Each row below holds a small network's activations on one input, seen along a few directions.
In each table, some parts of the input vary, and every possible input appears once, in random order.
A made-up example of a description, with smaller parts first: one of 5 places around a ring, together with either a single point or one of 11 places around a ring or (one of 2 separate values, together with one of 6 places along a line).
Shared parts are said once, and a part with two or three values counts as separate values.
In the rows, zero is written as 128.

Other details of the inputs vary at random and push rows far along two fixed directions, the same in every table; ignore that.

Rows:
x1: [113 102  73  71 160 118 131 146  79  97 140 153]
x2: [152 157 163 186 103 147 120 120 166 119 157  92]
x3: [127 110 140 129 154 112 115 115 123 157 110 161]
x4: [142 163 116 128  91 185 119 157 202 117 114  97]
x5: [118 115 146 140 120  95 125 110 127 154 122 141]
x6: [ 96 116 122 131 122 103 141 113  98 142 106 154]
x7: [154 170 146 148 124 168 108 154 176  98 135  82]
x8: [153 183 167 170  80 158 122 123 187 147 121  86]
x9: [133 100  51  45  98 137 171 185  99  70 174 111]
x10: [114 127 153 151 178 103 126  80 103 169  89 168]
x11: [133 140 189 205 148  99 120  87 111 135 119 119]
x12: [114 104 140 124 184 109 134 112  82 119 137 164]
x13: [158 170 170 165 120 167 105 128 202 158 124  97]
x14: [109 111 161 165 196  99 115  81  85 140 129 172]
x15: [143 137  73  65  39 170 137 198 181  94 142  80]
x16: [107  86  53  29 111 105 161 159  72 129 142 139]
x17: [121 104 114 103 132 134 122 136 128 134 106 147]
x18: [119 112 129 148 143  94 132 101  84 123 136 140]
Description of these inputs: one of 2 separate values, together with either one of 4 places along a line or one of 5 places around a ring.
Changing only the choice among 2 separate values turns x2 into x14. The same change can be made to x11. Which row results?
> x7
Change only the place on the ring of 5 in x4. List by row number the other rows that result.
> x3, x10, x13, x17

Rows:
x19: [123  99  96  70  99 121 149 146 122 151 132 142]
x20: [107  65 115  88 194  70 128 113  50 152 118 185]
x21: [144 162  93  93 126 183 136 165 155  93 134 105]
x22: [140 159  88  81  59 164 154 171 166 125 124  85]
x23: [146 157 221 218 177 151  94  82 181 163 126 140]
x24: [134 147  52  55  91 155 142 176 134 109 135  99]
x25: [144 148  84  96  90 200 123 188 194  64 141  96]
x26: [103  92  77  63 178  83 145 132  38 127 104 162]
x27: [153 163 180 215  89 147 115 123 181  95 156  79]
x28: [ 81  74  85  94 152  78 135 111  56 133 105 185]
x29: [147 151 182 182 129 136  99 102 177 174 130 121]
x30: [124 109 225 221 187  67 119  46  84 164 150 160]
x31: [155 170 190 205 104 160  83 130 211 122 111  84]
x32: [110 119 162 174 177  74 146  68  46 136 135 146]
x33: [108 103  68  67  69 132 152 167 126 113 118 130]
What is each input in this table made of?
> one of 3 separate values, together with either a single point or one of 4 places along a line
Changing only the choice among 3 separate values turns x20 into x26. The same change can be made to x19. Which row results?
> x22
Change only the choice among 3 separate values in x21. List by row number the other rows that result.
> x23, x25
Change only the choice among 3 separate values in x29. List by row number the other rows that result.
> x24, x28

Rows:
x34: [103 143 158 208 133  80 121  58  99 143 114 153]
x35: [ 76  66  98 122 164  94 115 111  88 128  77 190]
x36: [135 135 153 135 202 124 111  91  93 147  95 143]
x37: [167 141 169 153 151 125 114 151 154 121 158 102]
x38: [155 149  85  79  78 153 151 172 125  86 171  49]
x39: [157 170  98  90  43 172 117 160 218 171 155  89]
x40: [114 173 156 178 119 177 132 121 179 129  84 126]
x41: [163 199 135 146 118 202  80 144 219 115 150  87]
x42: [140 180 143 173 119 158 109 124 163 143  73  90]
x43: [ 90 121  19  51 118 132 130 162  99 108 111 146]
x44: [139 180 205 234 114 130  97  75 158 144 168  91]
x45: [172 172 139 106 116 190  90 190 207  93 129  77]
x46: [151 183 180 218  96 128 125  92 156 131 101  76]
x47: [ 79  57  76  24 142  89 191 118  50 179 112 211]
x48: [109  51  24   4 160 137 128 184  82  73 139 178]
x49: [133  80  76  47  62 147 134 175 178 147 141 125]
x50: [101 138 204 216 174  86  88  82 127 167  52 152]
x51: [167 155 119  92  70 152 135 154 170 184 119  89]
x52: [104 128 201 195 156 107 153  66  89 136 142 147]
x53: [130 105  68  48 150 144 183 169  96  87 176 147]
x54: [125  54 108 111 183  94 131 130  72 115 164 180]
x55: [119 121 230 216 162  66 110  73  90 148 131 127]
x56: [119 101 119 150  86 119 126 129 133  92 124 132]
x57: [ 98  98 141 147 137  56 137 107  64 118  94 154]
x58: [145 190 152 179  52 186 153 140 206  89 130  79]
x59: [153 130 102  50  52 144 131 202 189 155 131  91]
x60: [134  98 109 101 202  81 151 109  44 137 144 148]
x61: [140 148  71  40 119 213 150 191 164  71 144 118]
x62: [105  81  84  95 209  65 141  99  29 139 167 192]
x63: [116  94 219 233 153  87 102  61  98 144 144 153]
What is each input in this table made of?
> one of 5 separate values, together with either a single point or one of 5 places around a ring
Changing only the choice among 5 separate values turns x51 into x47. The same change can be made to x36. Which row results?
> x61
Which other rows agree with x44 in the choice among 5 separate values? List them by row number.
> x34, x39, x41, x43, x62
Change only the choice among 5 separate values in x55. List by row number the other rows that result.
> x38, x44, x52, x63
